A small network was shown many inputs. Here are its activations along a few directions, one row for each input.
Each table varies a few parts of the input and shows all the possible inputs, shuffled.
A made-up example of a description, with smaller parts first: one of 4 places along a line, together with either a single point or one of 9 places along a line or (one of 2 separate values, together with one of 5 places around a ring).
Shared parts are said once, and a part with two or three values counts as separate values.

Other details of the inputs vary at random and push rows far along two fixed directions, the same in every table; ignore that.
To show where, the next rows are all for the same input, with only those details redrawn:
[ 3.12 -1.75 -0.08 -0.13  1.03  0.03  3.14 -2.88  1.49 -3.45  0.79 -0.35]
[ 4.98 -3.44 -0.21 -0.05  1.60 -0.69  5.35 -3.33  2.69 -4.59  1.50 -0.22]
[-0.84  3.31  0.14 -1.55 -2.91  2.81 -2.59 -4.29 -0.90 -3.25 -1.40 -0.42]
[ 0.33 -1.06 -1.28  1.04  3.58 -0.76  0.86  1.64 -1.45  2.92 -0.60 -0.72]
[-3.34  3.62 -1.07 -0.28 -0.14  2.05 -4.65  0.33 -3.70  2.99 -2.47 -0.76]
[ 2.84  0.41  0.82 -1.59 -2.52  1.86  1.59 -6.05  1.76 -6.90  0.75 -0.12]

Table:
R1: [-2.13  3.73  1.47 -0.89 -6.19  2.61 -3.95 -4.66  0.78 -4.42  0.36  1.69]
R2: [-4.46  3.62 -0.27  0.05 -1.73  2.15 -5.46 -0.76 -2.03  1.21 -1.71 -1.00]
R3: [ 2.12 -2.76  1.08 -0.92 -0.48  0.59  3.45  0.97  3.24 -3.26  2.18  1.95]
R4: [ 2.82  1.26  0.14 -1.57 -2.43  1.35  1.28 -6.19  1.63 -7.15  0.38  0.14]
R5: [-3.93  3.47 -1.06  0.74  0.50  0.74 -5.02  1.01 -2.38  2.67 -1.58 -0.59]
R6: [-0.10 -1.46 -1.63  1.60  5.08 -1.62  1.06  3.40 -2.15  5.13 -0.71 -0.90]
R7: [-0.37  1.84  1.92 -3.54 -5.08  1.47 -1.26 -0.83  1.61 -3.38 -0.60  1.03]
R8: [-4.06  2.49  1.24 -0.08 -3.26 -0.73 -4.57  1.59 -2.29  4.08 -1.67 -0.30]
R9: [ 0.67 -3.01 -0.54  0.79  3.88 -1.80  3.00  5.58  1.38  2.33  1.21  2.23]
R10: [-0.45 -1.96 -0.70  2.19  2.68 -2.04  1.13  6.05 -0.33  4.90  1.86  1.09]
R11: [-3.45  2.60  1.08 -0.86 -3.77 -0.06 -4.15  3.38 -1.99  3.99 -0.94 -0.12]
R12: [ 1.76 -4.04  0.37  1.88  1.58 -1.21  3.39  3.60  2.03  1.84  3.13  1.02]
R13: [ 1.10 -3.01 -0.35  1.72  4.69 -4.33  2.74  3.30  0.48  3.39 -0.34 -2.07]
R14: [ 0.14 -4.54 -0.26  3.02  3.11 -2.65  2.54  3.52  0.82  4.36  2.13  0.77]
R15: [-3.00  4.18 -0.62 -1.31 -1.29  0.20 -4.13  0.36 -3.68  3.48 -3.86 -1.67]
Question: What is each input in this table made of?
Answer: one of 3 separate values, together with one of 5 places along a line
Question: Which other rows does R8 become when the place on the line of 5 takes its other values? List them by row number.
Answer: R7, R11, R13, R15
Question: Which other rows does R7 become when the choice among 3 separate values takes its other values? List them by row number.
Answer: R3, R9

Table:
R16: [ 2.46  2.61  0.79 -5.30 -4.23  3.02  0.43 -5.51  0.95 -7.06 -2.35 -0.81]
R17: [-3.75  3.41 -0.75 -0.72 -0.75  4.11 -3.79  5.03 -2.70  3.43 -0.29  2.58]
R18: [-0.29 -4.71 -0.39  4.42  4.44 -2.92  2.49  2.96  2.90  2.02  3.88  1.13]
R19: [ 1.85 -0.56  3.13 -0.08 -8.84  2.02  0.97 -6.34  1.22 -4.02  2.74  0.23]
R20: [-3.55  4.01 -0.85  0.30  0.20 -1.50 -5.57 -0.61 -2.47  2.38 -3.45 -3.20]
R21: [ 5.41 -4.15  3.44 -2.55 -3.97 -3.44  6.18 -2.20  6.31 -7.86  2.46  1.06]
R22: [ 0.06  2.06  0.01  0.28 -1.95  2.07 -1.44 -8.22  1.61 -7.78  0.13 -0.98]
R23: [-2.29  3.06  0.08  1.18 -2.03  1.16 -3.80 -2.74 -5.88  5.84 -2.70 -2.77]
R24: [ 0.64 -3.69 -1.52  2.92  4.88  0.27  2.71  4.08  1.70  1.84  3.52  3.34]
R25: [-2.75  4.78 -2.19 -1.63  1.20  4.31 -3.97  1.03 -4.76  2.03 -2.81  0.24]
R26: [ 1.20 -5.24  0.88  2.86  3.29 -6.25  3.09  4.36  3.27  2.77  2.63 -0.59]
R27: [-3.21  4.12 -2.55  0.39  2.16  4.06 -4.62 -0.64 -3.79  1.22 -1.92  0.80]
R28: [ 2.07 -1.42 -0.74 -1.20  3.31 -4.49  2.63  1.79 -0.14  2.17 -2.45 -2.14]
R29: [ 2.15 -4.27  0.67 -0.87  2.30 -2.42  4.68  7.02  1.76  3.01  0.61  1.11]
Question: The inputs of R18 and R22 match in every part but one. If R29 is changed in the same way as R18 into R22, which row does it become?
Answer: R16
Question: What is each input in this table made of?
Answer: one of 2 separate values, together with either a single point or one of 6 places around a ring
Question: Which other rows does R26 become when the choice among 2 separate values takes its other values? List them by row number.
Answer: R20

Table:
R30: [ 2.03  0.86  0.58 -1.53 -2.42  2.87  0.64 -6.20  1.57 -7.17  0.73  0.22]
R31: [-0.08  0.33 -1.95  1.03  3.63  0.03  0.03  0.39 -1.47  1.98 -0.87 -0.27]
R32: [-3.18  1.73  0.02  0.64 -1.14  0.30 -3.16  2.62 -1.93  3.94 -0.54  0.52]
R33: [ 1.62  0.61  1.35 -1.75 -3.83  0.91  0.59 -3.54  2.29 -5.65  1.07  0.80]
R34: [ 2.18 -2.73  0.07  0.39  1.39 -1.70  3.14  1.52  1.21  0.28  1.31  0.54]
R35: [-2.00  1.01 -0.39 -0.08  0.58 -0.02 -1.90  2.85 -1.18  2.69 -0.94  0.28]
R36: [ 3.23 -3.92  0.09  0.78  2.45 -3.49  4.14 -0.20  1.65  0.14  0.61 -1.67]
R37: [-1.38  1.24 -1.41  0.88  2.21  0.85 -1.73  1.17 -2.07  2.39 -0.83 -0.61]
R38: [-2.01  4.08  1.02 -2.25 -5.26  3.32 -3.76 -2.51 -0.70 -2.55 -1.01  0.68]
R39: [-1.12  0.88 -0.11  0.09  0.48 -1.22 -1.14  1.14 -1.90  3.27 -1.74 -1.86]
R40: [-0.80  0.56 -1.71  0.79  3.04  0.36 -0.73  0.68 -2.08  2.03 -1.13 -0.48]
R41: [ 2.31 -3.31 -0.06  0.50  2.53 -1.43  3.84  2.00  1.83 -0.02  1.29  0.55]
R42: [-3.34  1.89  0.02  0.60 -0.81 -0.09 -3.42  2.65 -1.70  3.63 -0.63  0.38]
R43: [-3.50  3.36  0.64 -0.84 -3.34  2.08 -4.42 -0.16 -0.90 -0.07 -0.81  0.63]
R44: [ 3.39 -3.65  0.03  0.86  2.91 -3.61  4.29 -0.38  1.07  0.26  0.10 -1.46]
R45: [ 1.56 -2.93  0.30  1.03  1.17 -1.03  2.84  1.40  1.55  0.41  1.86  0.70]
R46: [ 1.09  0.00  1.50 -1.14 -3.60  1.86  0.73 -3.43  2.77 -5.56  1.52  1.06]
Question: What is each input in this table made of?
Answer: either one of 3 separate values or one of 4 places along a line or (one of 2 separate values, together with one of 5 places around a ring)
Question: What sort of input is R37?
Answer: one of 4 places along a line
